Each row below holds a small network's activations on one record, seen along a few directions.
Each row is followed by the record's values for the fields D, E, L, J, F, S.
A field that a record lacks is written none.
Other fields move the rows too, some of them a lot.
Random noise pushes rows far along 4 fixed directions. That doesn't count. These rows show it; they differ only by the noise:
[  13 -211  423 -177 -113  101  155   91  -49  398   54 -282  662 -176
 -461   69   66   48  506 -353 -107  195  241 -153  -61 -218]
[ 226  211 -569  561 -265  260  166   44  169 -344 -265  402 -220 -305
  301 -241   85   69  119 -342 -455   -9    0   15  228  -63]
[  71   49 -130   18  -35   50  140  154    4   -8   81 -241  450 -223
   36  -48  126  -56   83 -176 -131   11    3   87  116 -142]
[  -6  -44  -62 -393  205 -251 -113  -68 -110  -19  203 -299  207 -311
 -145  106  115  -88   -7  134  -60  100  115  -49  -27 -126]
[ -21   77    3  -97 -267   54  -80   97   17   -6   24   35  157 -508
 -197 -128  -59  -28  351 -312 -161  130  -39 -128  115  -70]
[ -83  269 -275 -253 -113 -120 -164  238  -23 -226  259 -262  301 -585
  112 -162  -21 -215  -51  -68   16  -28 -318  128  243  -19]

[  83 -175 -185 -134  427 -208  -22 -239 -172  -12  214 -306  -42  290
  107  196  213 -119 -387  492  174   68   49  194 -106 -115]  {D: d2, E: e2, L: l2, J: j4, F: f1, S: none}
[ 125 -136  156 -172  189 -113  141 -125  -50  100   60 -189  217  -50
 -411   56  220   65  209  -29  -11  109   87  108   46  -21]  {D: d2, E: e1, L: l2, J: j3, F: f2, S: none}
[  73   12  -93  186  530  -48  285  235  107  -13  104 -403  331  302
  251   -6  136  -34 -397  104  246 -146  -62  390  -34 -205]  {D: d2, E: e2, L: l1, J: j3, F: f2, S: none}
[-112  161 -256   24  217  -53  -77 -133  118 -176  -69   61 -411   95
  246  -50   32 -183 -597  368   -1  -62  114   56   -3  -22]  {D: d1, E: e1, L: l1, J: j4, F: f4, S: none}
[-217   20  185 -330  -89 -105  159  115   19    9  209 -126  334  121
   77  107  -16    7   95 -291  -86 -148 -128   43    3  -16]  {D: d1, E: e1, L: l1, J: j5, F: f4, S: s1}
[ 395  -28 -658  797  -60  298  273  126  -94  106   14   -3   50  265
  587 -140  -88  100 -425  213 -102  -30   -3  -20  237  -25]  {D: d2, E: e2, L: l1, J: j4, F: f2, S: s1}
[ -58  206 -155  306  183    8 -142   41  482 -406 -263  144 -252   55
  331 -172 -146   -4 -208    1   72 -189 -132  525  -39    4]  {D: d2, E: e2, L: l2, J: j5, F: f4, S: none}
[ 160   82 -336  -37  286 -305    4 -242 -157 -363   72   11 -345   42
  246  195  199  159  -64  159 -197  -16  220  -44  -29   -3]  {D: d2, E: e2, L: l1, J: j3, F: f2, S: s1}
[-140 -204  321 -525  121 -272 -190 -102  -30  125  132  -61 -143 -405
 -571  -86  -53  -21  364  104  118  351  120 -175  -29  -49]  {D: d2, E: e1, L: l2, J: j3, F: f2, S: none}
[ -90  123 -184 -592  491 -445 -189 -165   13 -171  331 -387 -112  -69
   76   91  160  -73 -584  531  248 -111  -35  262 -123   65]  {D: d2, E: e1, L: l2, J: j4, F: f2, S: none}
[-114  -19  410 -406 -309  -78 -587 -169   29  116  120  276 -382 -662
 -883 -290 -381  -38  585 -222   93  425 -164 -206   14    2]  {D: d2, E: e2, L: l2, J: j3, F: f2, S: none}
[-132 -171  298 -107 -118  -87 -403 -227 -103   58  -31  430 -581 -306
 -575 -274 -452   74  419   98  108  139  233 -482 -207  -45]  {D: d2, E: e1, L: l1, J: j3, F: f3, S: s1}
[ 271 -124 -306  119  398 -223  270 -262 -135   50   75 -113  -46  411
   83  286  462  202   90  227 -421  127  248  -37   24 -162]  {D: d2, E: e2, L: l2, J: j3, F: f4, S: s1}
[-173   22  387   52 -280  234  -78  419  141  223  -45  -58  330  -23
   58 -251 -488  -38  111 -404  312 -132 -274  187  -12  106]  {D: d2, E: e2, L: l1, J: j5, F: f4, S: none}
[-284  -48  281 -608 -147 -309 -353   66 -256   97  229 -343  151 -308
  -35   54 -298 -216  -95  116  441 -192 -184 -112  -12  -11]  {D: d1, E: e1, L: l1, J: j1, F: f1, S: s1}
[  42 -200  269   83  173   81  268   13   53  302   -1 -224  459  436
 -127  103  131  -31   55 -282   47  -32  154  229 -207 -117]  {D: d1, E: e2, L: l1, J: j5, F: f1, S: none}
[ 140  -98   95  292  265   26  405  -26  100  -69 -264  172  -36  536
  209  201  240  197   56 -194 -273  -90  283  154 -165  -37]  {D: d2, E: e2, L: l1, J: j5, F: f4, S: none}
[ 250  -37 -268  656 -130  473  138 -128  129   -4 -452  616 -657  123
 -131 -209  -16  188   19   -2 -410  255  371 -247  -52 -145]  {D: d2, E: e1, L: l1, J: j4, F: f2, S: none}
[ -84  175  -14 -338 -118 -166 -236 -101  -75   -6   19  175 -338 -367
 -248  -29   53    2  261  -10 -131  154  -19 -125   24  164]  {D: d2, E: e1, L: l2, J: j4, F: f4, S: none}
[ 285 -288 -173  544   45  258  196 -194 -157  346  -57 -207  229  150
 -109   77   25  -26 -126  373 -211  404  281 -210  -35 -100]  {D: d2, E: e1, L: l2, J: j4, F: f2, S: s1}
[ -46   76  -59 -318  -22 -187 -385 -159 -101  -90  -46  267 -547 -432
   98  -52 -164 -145  -20  156   34  115 -115 -211   97  154]  {D: d1, E: e2, L: l1, J: j1, F: f4, S: none}
[  -6  -65  190 -115  413 -336 -152 -246  305  -27 -188 -138 -244   70
 -387  245  -39   95   60  184  116  -21  339  102 -324  -52]  {D: d2, E: e2, L: l2, J: j5, F: f4, S: s1}
[ 158 -407   92  -88  396 -210 -142 -312 -210   99 -162   72 -350  311
  -42  255 -129  -17 -110  455  -95  168  551 -305 -282 -106]  {D: d2, E: e2, L: l1, J: j5, F: f4, S: s1}
[ -21  114 -259 -203  238 -346 -161 -167  -23 -426  -47  241 -543 -123
  183   93  184   -3 -165  229   27    2  -44   80  -61   74]  {D: d2, E: e2, L: l1, J: j1, F: f1, S: none}
[ 103   10 -266  250  -11   94  201  -80  -74  -89  -95  133 -196  194
  204  -56   88   79 -133  107 -119   -2  -15   77  120   98]  {D: d2, E: e1, L: l2, J: j1, F: f4, S: none}
[ 232 -114 -209   -2   -5  123  336  150 -217  305  250 -508  832  161
   -8  155  271 -140  -75  201  165   -7  -20  199  101 -203]  {D: d2, E: e1, L: l2, J: j4, F: f1, S: s1}
[  86 -484  103 -147   71  -11  164   -2 -485  269  167 -366  209  431
  380  375  -65  -11 -204  255   33  187  240 -440  -70   95]  {D: d2, E: e2, L: l1, J: j1, F: f4, S: s1}
[-194 -243 -112  109  107  -96  -32 -331   82 -245 -280  674 -808  146
  498  151  -70  134 -149  129 -171 -171  336 -487 -415  123]  {D: d1, E: e1, L: l1, J: j2, F: f5, S: s2}
[ 140 -102  145  114   36   21  -74 -333  192  141 -195  200 -288   67
 -217 -139   84   79  102  158 -203  120  266 -138 -254 -117]  {D: d1, E: e1, L: l2, J: j4, F: f3, S: s1}
[  96  -87  415   47 -233  171  201   -2  -87  316 -130   49  401 -184
 -644  -68  125  131  777 -458 -147  264  105 -134  130  -28]  {D: d2, E: e1, L: l2, J: j3, F: f2, S: none}
[  35  -56 -370   58  368   44  174 -214 -166 -284  -44   81 -338  231
  813  251  -71   12 -511  348 -109 -165   45 -200 -201   28]  {D: d1, E: e1, L: l1, J: j1, F: f2, S: s1}
[ 579   26 -744  566  244  201   22 -155  -76 -358 -132  142 -449  -10
  182   23  212  -53 -360  373 -379   46  146   54  290 -213]  {D: d2, E: e2, L: l1, J: j3, F: f2, S: s1}
[ -38   31   40 -105   20 -152  -86 -208  101 -116 -205  359 -348  -72
 -308  -64   79   77  244  -35 -254   95   64  -30    5   55]  {D: d2, E: e1, L: l2, J: j5, F: f4, S: none}
[ 153  266 -496  470  168   33  468   38  254 -507 -286  288 -251  408
  732   23  384  176 -328 -279 -443 -483  -59  436  117   66]  {D: d1, E: e1, L: l1, J: j5, F: f4, S: none}
[-180 -104  389 -208   20  -45 -370 -159   69  103  -32  161 -166 -291
 -600 -142 -236  134  249    4   50  172  125  -79 -253 -242]  {D: d2, E: e1, L: l1, J: j3, F: f3, S: none}
[-172 -170  243 -143   53   27 -174   68  -60  177   21  -86  -65  171
  147   -8 -335    5 -168   53  420  -81   39  -34 -264   82]  {D: d2, E: e2, L: l1, J: j4, F: f1, S: none}

Which values does each new row have?
[ 331 -107 -302  -76  347  -82  154 -154  -75 -122  121 -330  202   -4
  -86  138  247  -59 -190  390  -49   70   44  185   40  -58]  {D: d2, E: e1, L: l2, J: j3, F: f2, S: s1}
[ 106  215 -576 -111  -94  106 -345    6  -58 -234   20   68 -402 -361
   76 -149  -84 -198 -172  322  -64   20 -189  -75  201  155]  {D: d2, E: e1, L: l2, J: j4, F: f4, S: s1}
[ 245  -35 -508  278   23  -82  -52 -143   39 -187 -266   56 -354    6
  189 -107   93   -6 -212  328  -39 -159   81  173   55  -45]  {D: d2, E: e1, L: l2, J: j1, F: f1, S: s1}
[-160    1   60 -325  240 -203   44 -225 -365    6  114 -128   13  227
  219  229  123  -21 -133  178  -24  -52   10 -164  -21   90]  {D: d1, E: e1, L: l1, J: j1, F: f4, S: none}
[  11 -213  175   19  172  -81  229 -292  -85   11 -269  260 -340  267
 -184  178  193  218  233  -43 -299  106  311  -97 -241  -85]  {D: d2, E: e1, L: l1, J: j1, F: f4, S: none}
[ -39  188 -270 -146  156 -135 -389   70 -175 -152  273 -312  -44 -368
  189 -107 -235 -305 -495  447  365   68 -175  156   62  153]  {D: d2, E: e2, L: l1, J: j4, F: f2, S: none}
[  94  112  -30  -65 -289   89 -311  -53 -164   56   58  269 -376 -388
 -258 -120 -173   10  182  -99  -88  229  -50 -237  104  104]  {D: d2, E: e2, L: l1, J: j4, F: f2, S: none}
[ 113 -249    3 -878  736 -666 -526 -781 -328   46  233  -58 -730 -117
 -479  462  261   10 -224  747  -67  300  543 -369 -325   44]  {D: d1, E: e2, L: l1, J: j4, F: f2, S: none}
[ 130  148  151   74 -201  200   21  294  196  -67  169 -279  252 -206
 -299 -104 -130  -87   40 -159  155   30 -186  279   95 -172]  {D: d2, E: e2, L: l1, J: j3, F: f2, S: s1}
[ 134  334 -628  324 -229  214 -260   39  316 -395 -128  343 -635 -616
  111 -442 -167  -96 -254   11  -91   73 -282  286  196   56]  {D: d2, E: e1, L: l2, J: j4, F: f2, S: none}
[-240  193   33 -450 -197 -231 -406   74   30 -107  133  117 -193 -521
 -295 -188 -192 -172  136 -138  198   42 -347   35   46  258]  {D: d2, E: e1, L: l2, J: j5, F: f1, S: none}
[  52 -152   51   16  290 -125   24 -295   10   74  -66  -18 -150 -134
 -392   78   61  -26  -57  228 -162  196  314   71  -69 -334]  {D: d1, E: e1, L: l1, J: j3, F: f2, S: none}
[ -12   63  291 -127 -229  158  -24  262   -6  248  208 -168  251 -159
 -177  -93 -151  -24  119 -249  150   94 -147   60   -5   -6]  {D: d2, E: e2, L: l1, J: j4, F: f2, S: none}
[   5  151   89   66 -162  147  -65  126   33  214  183 -192  248 -155
 -222 -181  -69  -71  213 -138   40  169 -120  175   66 -100]  {D: d2, E: e2, L: l2, J: j4, F: f2, S: none}
[-171  -46  185  -45  266 -154  233  140  -27    9  -23 -381  603  429
  220   62  117   63 -198  -30  161 -206  129  260   26   23]  {D: d2, E: e1, L: l1, J: j5, F: f4, S: none}
[-183  125  298  -32 -197   89  -36  287   43  195   52  -40  502   15
 -102  -92 -178  -51  212 -330  299   -9 -127   98   12   68]  {D: d2, E: e2, L: l1, J: j5, F: f1, S: none}
[ -13 -220 -139  317  177  177  231   61  -70   85    8   -7  -19  315
  347  190  -90  -73 -331  357  219   60  202  115 -159 -156]  {D: d2, E: e2, L: l1, J: j4, F: f1, S: none}
[-126   47  244 -287  -42  -37 -424  143  217  -19  121 -327  103 -147
 -482 -174 -196 -199  140  104  136  235  -60   91    7 -210]  {D: d2, E: e2, L: l2, J: j5, F: f4, S: s1}
